A small network was shown many inputs. Here are its activations along a few directions, one row for each input.
In each table, some parts of the input vary, and every possible input appears once, in random order.
A made-up example of a description, with smaller parts first: one of 2 separate values, together with either a single point or one of 9 places around a ring or (one of 4 places along a line, together with one of 5 places around a ring).
Shared parts are said once, and a part with two or three values counts as separate values.

Other details of the inputs shift rows strongly along three fixed directions, in all tables alike. That doesn't count.

A family of inputs:
row 1: [  4   0  25   8   9  -6  35  10 -26  16  20   4]
row 2: [-12  23 -21 -25 -14  13 -14 -12  44  15  -4 -12]
row 3: [ 25  -3  11 -28   0 -10  -4  14   1   7  -4   0]
row 4: [ -2 -13  -1 -25   1  -8 -11   7   4  44  -5  -1]
row 5: [-19  26  -2  13  -8  14  14  -3  -1 -12  24 -12]
row 6: [ 25  -8  17 -16   8 -17 -19   8 -12 -23 -28  16]
row 7: [ 37  -5   7 -12  11 -11  -2   2  -5 -13 -39  13]
row 8: [ 20 -17  -3 -13   0 -20 -11  10   7  13  -9  10]
row 9: [ -1  10 -13  32   4  18   2 -17  -3 -31   0  -8]
row 10: [-29  18  -6 -34  -3   3  -2   1  29  11  -5   3]
row 11: [-16   4  -3  23   2  11   0 -13  -8 -42   7  -5]
row 12: [ -1   4  -3  23  -9  -1  21 -13  -8 -28   1   9]
row 13: [-16  11  -8  13  -8  11  15  -5   5 -11  28 -25]
row 14: [ 13 -12  17 -25   1 -15 -12   4   2   7  -7   7]
row 15: [-25  10 -34 -17  -9  10 -19   8  44   9  -1  -2]
row 16: [ 26 -13   5 -19   4 -11  -5   1 -16 -14 -42  15]
row 17: [ -7   7  23  19   8  -1  20   1 -14  54  28   4]
row 18: [-23  28 -26 -31   0  18 -15  13  33   2   5  -8]
row 19: [  2   2  -9  24 -22   3   7 -22   2 -35   8  -3]
row 20: [-46  14 -14  13  -5  24   7 -11   2  24  26  -8]
row 21: [  2  -4   2 -26  13  -2  -6  32  10  33   5  -2]
row 22: [-11  -4  -3  20  -6   3   2 -19  -2 -41   7 -17]
row 23: [-10 -12   8 -23  14  -7 -13  22  11  33   2   4]
row 24: [ 11 -14  17  26  10  -7  17  -4 -18  30  18  -7]
row 25: [  8   7 -33  -8  -6   4 -28  -2  21 -48 -29   9]
row 26: [ 20 -10  19  29   0 -15  12   0 -31  -7   6  18]
row 27: [-19  -1  22  13   0   0  18   1 -26  54  26   6]
row 28: [ 20 -23  22  20  -5  -8  12 -13 -37  -1   1   1]
row 29: [ 38 -19  -1  -1  16  -6 -18  12  -2 -12 -34   4]
row 30: [-12  -8 -15  28  -6  17   0 -13  -9 -31  -5 -14]
Each input here is: one of 5 separate values, together with either a single point or one of 5 places around a ring.
Changing only the choice among 5 separate values turns row 7 into row 16. The same change can be made to row 9. Which row results? -> row 20
Which other rows agree with row 3 in the choice among 5 separate values? List them by row number. -> row 1, row 5, row 13, row 18, row 21
Change only the choice among 5 separate values in row 4. List by row number the other rows that result. -> row 8, row 13, row 22, row 24
Change only the choice among 5 separate values in row 30. List by row number the other rows that result. -> row 15, row 21, row 23, row 29

A family of inputs:
row 31: [-11  -4   8  -6   2 -11  14   1  -6  29   4  18]
row 32: [-34  10   0  23 -16   4  26 -15   3  15  24  -6]
row 33: [ -8   2   5 -34   2  -9 -15  -1   9  20 -12  14]
row 34: [ -4   9  -8 -28 -11   2  -3  -3  18  21  -6  -7]
row 35: [-33  28 -24  -5 -18  14  -4 -17  20  -5   7   3]
row 36: [ 10 -13 -13 -18   4  -8 -17  15  18   3 -16   0]
row 37: [ -1  17  15 -40  10  -3  10  29   3  14   9  -2]
row 38: [  9  18  25 -23  19  -9  13  29   0  21  14   9]
row 39: [  7   3  30 -30  14 -14   1  24  -7  -4   9   4]
row 40: [ 31 -25  32  22   2 -20   4 -10 -39 -25 -15   7]
row 41: [ 14   8 -15 -18 -14   0 -24  -6  11 -33 -34  13]
row 42: [  5  -8 -15  12  -4   8 -16 -15   8 -53  -7 -18]
row 43: [  1  18  12 -33   6  -9   1  31   6  12  16   9]
row 44: [14  6  0 -9 -2 -4  1 -7 14 14 -4  3]
row 45: [-13 -13  12  33   3   4  11  -7 -16   6  32 -16]
row 46: [-20   6 -19  17  -8  16 -16 -15  13 -46  -4 -22]
row 47: [  2 -14  29  -1   4 -11   5  -2 -22  23   3  13]
row 48: [-28  17 -13  30   7  21  12 -11   3   0  21  -7]
row 49: [ 3  9  8 -8  8 -5  5 -2 -2 28 -6 18]
row 50: [ -2   9 -13  -6 -16  10   5 -18  11 -14  -2 -14]
row 51: [ 39 -14  26  28   9 -11  12  -9 -38 -20 -20  18]
row 52: [ 42 -13  26  30   6 -16  12  -8 -35 -20 -20  11]
row 53: [ 16   6 -23  12   0  10 -16  -8  16 -46 -21 -14]
row 54: [-28  19  -7   8 -18  15  15 -17   5   5  11 -15]
row 55: [  6   1  -1  -9  13  -2 -12  17  13  28  -8   1]
row 56: [  9 -11   2   1  13  -6 -10  15 -15  10  -2  15]
row 57: [ -5   0  -7 -18   5   4 -10  16   9  24  -7  -8]
row 58: [  9  -7  -8 -10  13   3 -10   8  -9 -10 -20   2]
row 59: [ -8 -16  17  -1  14  -3  -6  12 -12  31  11   4]
row 60: [  7   3 -29 -16  -5  12 -23   0  21 -33 -26 -19]
row 61: [ -5   0   0  28   7   9  16  -4   0  19  31 -12]
row 62: [ 11  -7  -8 -15   6  -1 -25  18   4   2 -18  12]
row 63: [ -1  -2 -15   3  -1  12   0  -3   6  -9   5 -19]
row 64: [-25   5 -28   8  -9  14   1  -7  27 -12  15 -17]
row 65: [  2 -14   3  28   9   3  -5 -12 -25 -45  -5  -3]
row 66: [ -2  -9   9  -4  -6 -13  13   1   1  31   9   6]
row 67: [-33  12 -30   2 -10  15  -7  -2  31 -10   1 -14]
row 68: [ 30  -1   3  38  -7   0  12 -26 -18 -50 -13  -5]
row 69: [ -1 -14  -3 -10  15  -8  -6  16  -1  13  -9  14]
row 70: [ 26  -9 -15 -24 -11 -11 -15  -7  19 -34 -36   7]
row 71: [-34  24   4   7  -4   8  32   5   6 -19  37  -9]
row 72: [  8  -5  14  -2  -6 -13   6   4  -8  38  15   9]
row 73: [ -7   2   1   0 -13   0  -3 -18   7 -11   2  -9]
row 74: [  3  -3   1 -33  -7  -9 -16  -4  21  15  -6   1]
row 75: [-18   0   1  30  -2   6   9   3 -10  18  30  -7]
row 76: [ -4  10  -6 -36  -1   0  -7   1   8  18 -19   9]
row 77: [-27  -7   1  28   3   9  18   0  -9  12  24  -1]
row 78: [  3 -14  19   2   1 -13  15   3 -17  24   0  19]
row 79: [ -7  -7   3  38  -2   5  14  -1 -16   9  35 -10]
row 80: [  1   9 -17 -18   9  10 -23  10  25   4 -23   4]
row 81: [ 17 -14  -1   0   5  -6  -9  13  -2  13   9   2]
row 82: [ 12   0   1 -29  -2  -2  -9   3   0   5 -29   9]
row 83: [-11  -4   1  21   5  15  11  -1 -18  -1   9  -9]
row 84: [ 39 -18  21  21  -3 -19   2  -2 -36 -22 -16  15]
row 85: [ -9  10  -8  13 -19   6  10 -18   6  -2  22  -6]
Describe the family of inputs behind these rows. -> one of 5 separate values, together with either a single point or (one of 2 separate values, together with one of 5 places along a line)
Changing only the choice among 5 separate values turns row 70 into row 74. The same change can be made to row 78. Which row results? -> row 47
Changing only the choice among 5 separate values turns row 51 into row 41. The same change can be made to row 44. Which row results? -> row 85
A walk changes only the place on the line of 5. It starts at row 56 and steps to row 62. List the rest of the walk in order. -> row 75, row 79, row 81
Change only the place on the line of 5 in row 63. List by row number the other rows that result. -> row 57, row 58, row 60, row 83
Change only the choice among 2 separate values in row 50. List by row number the other rows that result. -> row 63
Change only the choice among 5 separate values in row 37. List by row number the other rows that result. -> row 38, row 39, row 43, row 71

A family of inputs:
row 86: [-20  14 -18  21  -1  15  -4 -14   6 -15   0   8]
row 87: [ -6  -6 -20  17 -10   3 -16  -8  15 -23   6  -7]
row 88: [-30  20  10 -11 -15  -2  32  -6   6  45  42  -1]
row 89: [ 42 -20  18 -15  14 -13 -12  16 -17  31 -21   4]
row 90: [-44   8   8  -3   7   9  15  16  -1  38  25   4]
row 91: [ 33 -12  33 -36  11 -24  -4  16 -22  15 -12  13]
row 92: [ -9   6   2  22   8  11  19   3  -4 -22  22 -19]
row 93: [-22  10 -11  14  -3  19  -4 -25   0 -12  -7  -5]
row 94: [-22  15   8   1  -9   0  31  -5  17  51  40 -11]
row 95: [-14   3  -7  30  -9   9  18 -29 -10  -4   1   5]
row 96: [-20  12   3  28  -6   4  12  -8 -11 -18  13   8]
row 97: [  1  19 -28 -53  -3   7 -30  13  34 -56 -34  -4]
row 98: [ 12 -35   4  36  10  -6   1   2 -29 -29   6 -10]
row 99: [ 26 -17  25 -21   3 -28   2  11 -18  25 -26  29]
row 100: [-23  -1  -6 -17  19   6  -7  17   6  42  -1  11]
row 101: [ 41 -12  22  32  11 -14  13   3 -27 -37   3   4]
row 102: [  0   8 -10  37  -3  12   9  -5  -5  -9  18  -9]
row 103: [ 40 -16  31 -24  17 -21  -6  17 -11  21 -13   4]
row 104: [  5   3  -8 -18  -6  -2   2   5  18  50   0   0]
row 105: [-13  -5 -18 -42  -8   2 -37   4  40  31 -10 -10]
row 106: [ -2 -12 -19  12 -22   3  -5 -22  15 -17  -2 -10]
row 107: [ 33  -9  25  21   5 -15  15   2 -37 -42   5  13]
row 108: [ -5  19 -23 -43 -13   7 -39  -7  31 -42 -52   1]
row 109: [ -4   6 -22  12   4  18  -4   5   5 -23  -3 -18]
Changing only one part turns row 90 into row 96. The same change can be made to row 97. Which row results? -> row 107
Describe the family of inputs behind these rows. -> one of 4 places along a line, together with either a single point or one of 5 places around a ring
Which other rows agree with row 93 in the place on the line of 4? List them by row number. -> row 89, row 91, row 103, row 105, row 108
A walk changes only the place on the ring of 5. It starts at row 104 and steps to row 95. List the rest of the walk in order. -> row 99, row 88, row 94
Change only the place on the line of 4 in row 105. List by row number the other rows that result. -> row 87, row 98, row 106

A family of inputs:
row 110: [  1 -10  -3 -22   3  -1 -13  16   0  46  -8   9]
row 111: [-12  10 -35  -1  -7  18 -10  -9  18 -15 -19  -7]
row 112: [-22   7  -1  29   3  13  27  -3 -21   9  20   1]
row 113: [-28   2   5  -8  -5   4  13  -2  14  37  24 -17]
row 114: [  0   9 -15  -1  -9   3   1 -15  13   2  -7   2]
row 115: [ -2  -1 -11  -8 -13  -2   0 -11  16  -9   3  -6]
row 116: [  9  -8   0  -2  -1  -3  -6   7 -22 -26 -12   5]
row 117: [-28  19  -5   3   9  13   4  -4  10  18  16   0]
row 118: [  7 -15 -10  18   2   4   7  -3 -11 -19  -8  -5]
row 119: [ 19  -7   5  12  -9  -4   3 -14 -15  -7  -5   7]
row 120: [  1 -28  16  -3  10 -11  13  19 -19  50  19   2]
row 121: [  1 -16   6 -27  14  -9 -14  14  13  37   3   1]
row 122: [ 18  -9  -5  -9   7 -12 -18   9  11  15 -25  14]
row 123: [ 16   7 -12 -29  -4  -8 -10   1  20 -25 -27  11]
row 124: [ 11  -6   4 -17  -6  -5 -15  -3   1  -6 -19  -7]
row 125: [ 24 -14   7  16 -12 -10   1 -17 -23 -28  -4   2]
row 126: [-14   4  10  13  -8  -2  28  -9  -8  -1  31  -1]
row 127: [ 34  -6   7  36   3  -5   5   7 -17 -32   5  -5]
row 128: [ -7  12  -1  10 -17   2   8 -17  -7 -30  12  -1]
row 129: [-16   8  -8   3  -6  11   8 -13  16  -4   0 -17]
row 130: [ 15  -4   4 -20   8  -7 -26   6  -4 -25 -20   8]
row 131: [ 41 -10  33  21  12  -9  21  10 -36  -1   8  -9]
row 132: [ 28 -17  23  21  11 -10  14  -6 -31   3 -14   2]
row 133: [ -1   2  10 -29   6 -13 -16  25  11  46  -5  23]
row 134: [-11   2  25  22  -4   1  22  -9 -29  -6  21  -8]
row 135: [-15  13 -17  -6  -7  15  -7   1   3 -15  -9   1]
row 136: [ 13 -14  11  19   2 -12   5   4 -15 -36  -2   6]
row 137: [  3 -16  12   0  18  -6   2   7  -3  35  10   3]
row 138: [  1   2  15 -42  13 -12   0  22  13  43 -10   8]
row 139: [ 24 -12  -1  -7  17  -5 -19   1  -1   1 -27   8]
row 140: [ 23 -15  -8  -7   3 -12 -18   7  13 -16 -30   7]
row 141: [ 30  -5  -6  12   4   4   3  14 -18 -24  -3  -8]
row 142: [ -8  -1   2  24  -8   1  26 -17  -4   9  25  -4]
row 143: [-29  17   0  29  -1  20   9 -17  -8 -14  25  -6]
row 144: [-10  25 -18 -13 -18  10  -7 -14  19 -23  -8   4]
row 145: [-39  30  -1 -16   0  12  14   0  21  45  16  -5]
row 146: [ 41   1   4   3  -3  -8   4   3  -9 -21  -2   0]
row 147: [  4  -2  12 -27   3  -5 -10   8   6  45 -11   3]
row 148: [-12  11  -3 -19  -5   4   0  -1  17 -20  -7 -11]
row 149: [ 24  -8  -9 -12   6   1 -34  -4   5 -24 -34   4]
row 150: [-20   6   6  36 -11   4  11 -10 -15 -22  25  -3]
row 151: [-31   3  18  12  17   3  25   6  -5  48  44   1]
row 152: [-21   8 -20  -4 -17   6 -21  -6  26  -4   1  -8]
row 153: [-23   6 -27 -11 -15  14 -15  -5  15  -4  -1 -13]
row 154: [ 16   7   0 -30  17  -1 -20  25  19  31   4  -2]
row 155: [-24  15 -25  10 -17  16 -14 -14  27  -9   0  -8]
row 156: [ -5   9 -16   2  -4   2  -7   0  20 -36 -14   2]
row 157: [-26  17  -5  37  -4  11  18 -11   0 -10  18   0]
row 158: [-36  13 -19  -5  -9  15   9   2  15  -7  16 -12]
row 159: [-11  18   2  -8  -6   9  -1  -6   4  -8  -8  -3]
row 160: [ 12 -12 -13 -21  -3 -11 -26   9  25 -13 -24   1]
row 161: [-11   0  -8  -2  -2   7 -19 -10   8  -5   4 -10]
row 162: [ 19 -23  27  12  20 -14   8   7 -30 -14   6   7]
row 163: [  7 -14  11  -6  14  -9  13  21 -18  20   0  12]
row 164: [ 22  -8  27   9  11 -18  23   4 -30  24   6  23]
Changing only one part turns row 118 into row 129. The same change can be made to row 110. Which row results? -> row 147
Changing only one part turns row 134 into row 116. The same change can be made to row 138. Which row results? -> row 163
Describe the family of inputs behind these rows. -> one of 5 separate values, together with either a single point or (one of 2 separate values, together with one of 5 places around a ring)
Change only the choice among 2 separate values in row 161. List by row number the other rows that result. -> row 130
Change only the choice among 5 separate values in row 133. List by row number the other rows that result. -> row 135, row 143, row 144, row 159
Which other rows agree with row 155 in the choice among 5 separate values? List them by row number. -> row 122, row 127, row 133, row 136, row 140, row 150, row 152, row 156, row 157, row 160
Change only the choice among 2 separate values in row 162. List by row number the other rows that result. -> row 121
